A small network was shown many inputs. Here are its activations along a few directions, one row for each input.
Each table varies a few parts of the input and shows all the possible inputs, shuffled.
Descriptions start from the smaller parts, as in this example, which fits no table here: line(6) and (point or line(9) or (values(3) and ring(8))).
Shared parts are said once, and a part with two or three values counts as separate values.
In the rows, zero is written as 128.

Other details of the inputs shift rows strongly along two fixed directions, in all tables alike. That doesn't count.

Rows:
row 1: [116 172  59 147 176 122  80  73 102 177 205]
row 2: [135 101 198 141 125 131 162 219 154 106  99]
row 3: [128 103  47  69 130  98 121 186 107 163 165]
row 4: [123 120  41  84 133 108 125 196  92 156 148]
row 5: [119 115  33  93 149 105 118 197  95 170 143]
row 6: [109 107  53  55 139  94 124 172  94 148 165]
row 7: [132 155 173 154 126 158 124  42 164 101 146]
row 8: [116 175  65 133 175 130  86  74 113 156 206]
row 9: [117 108 112 109 160  81 132 231 116 109 175]
row 10: [121 176  76 154 185 121  73  68 103 191 189]
row 11: [138 107 137 133 108 132 153 161 111 104  66]
row 12: [132 101 199 142 111 129 174 225 145  89 100]
row 13: [139 167 168 171 122 171 121  57 166 117 140]
row 14: [128 177 160 185 127 175 133  58 152 122 129]
row 15: [128 163  66 127 174 124  84  76 120 155 215]
row 16: [143 102 166 111  99 117 147 145 129 109  72]
row 17: [134 161 171 172 131 172 111  61 173 124 131]
row 18: [112 154 184 151 119 156 116  39 151 117 138]
row 19: [114 162 174 166 119 168 133  49 161 132 138]
row 20: [113 100  73  69 142  89 104 166  86 164 146]
row 21: [134 117 117 123 107 136 170 161 116  87  86]
row 22: [114 175 144 174 203  92  69 106 132 174 215]
row 23: [125  92 164 119  98 128 158 144 123 107  66]
row 24: [122 100  38  79 145  95 119 194 108 178 157]
row 25: [130 113 132 119  94 132 149 158 115  95  84]
row 26: [108 106  55  64 130 103 124 186 101 165 158]
row 27: [137 108 145 123 102 133 144 160 114 102  68]
row 28: [144 105 136 113  91 129 148 157 123  93  91]
row 29: [132 159 170 170 120 164 134  50 167 127 141]
row 30: [118 104 144 108  96 134 176 144 130  90  88]
row 31: [130 154 178 162 127 167 114  56 180 128 133]
row 32: [131 113 217 162 126 109 146 180 147  82  95]
row 33: [128 112 128 116 101 142 148 177 133 110  75]
row 34: [136 103 131 111 101 128 168 147 133  90  99]
row 35: [133 156  79 149 182 120  70  71 112 180 197]
row 36: [115 103 137 108  99 136 161 167 138 122  84]
row 37: [145 100 161 121 102 118 157 146 129 112  67]
row 38: [118 155 187 166 132 146 120  40 146 139 118]
row 39: [132 112  29  90 144  91 111 175  84 161 169]
row 40: [136 117 154 126 101 130 149 152 119 105  61]
row 41: [150 109 158 120  99 125 146 149 128 104  70]
row 42: [126 146  85 139 181 112  71  67 116 183 200]
row 43: [140 118  59 103 152  90 107 161  89 169 149]
row 44: [143 153 179 171 134 156 102  50 151 117 127]
row 45: [112 153 178 165 121 157 124  38 149 119 135]
row 46: [140 169 164 180 124 172 131  55 162 121 137]
row 47: [132 152 181 160 119 153 114  41 157 112 140]
row 48: [129 112 205 153 122 106 154 196 142  72 109]
row 49: [138 110 123 121 106 138 154 172 137 116  87]
row 50: [107 101  53  63 136 102 114 195 105 173 151]
row 51: [128 145  94 126 175 110  64  69 118 177 199]
row 52: [143 108 120 115 104 133 169 165 123  84  90]
row 53: [122 107 176 109  94 123 151 138 126 110  65]
row 54: [137  98 140 117  91 122 159 151 127  98  89]
Description of these inputs: line(6) and (point or (values(2) and line(4))).
Changing only the line(6) part turns row 15 into row 28. The same change can be made to row 52. Which row results?
Answer: row 39
Changing only the line(6) part turns row 12 into row 32. The same change can be made to row 29. Which row results?
Answer: row 42
Which other rows does row 35 become when the line(4) part takes its other values? List them by row number.
Answer: row 11, row 23, row 42
Start at row 33 and move only the line(6) part, one step at a time. The first step leads to row 4. Which rows follow, in order?
Answer: row 8, row 25, row 27, row 40
Start at row 1 and move only the line(4) part, one step at a time. The first step leads to row 39. Which rows follow, in order?
Answer: row 54, row 45
Which other rows does row 17 become when the values(2) part takes its other values? List them by row number.
Answer: row 49
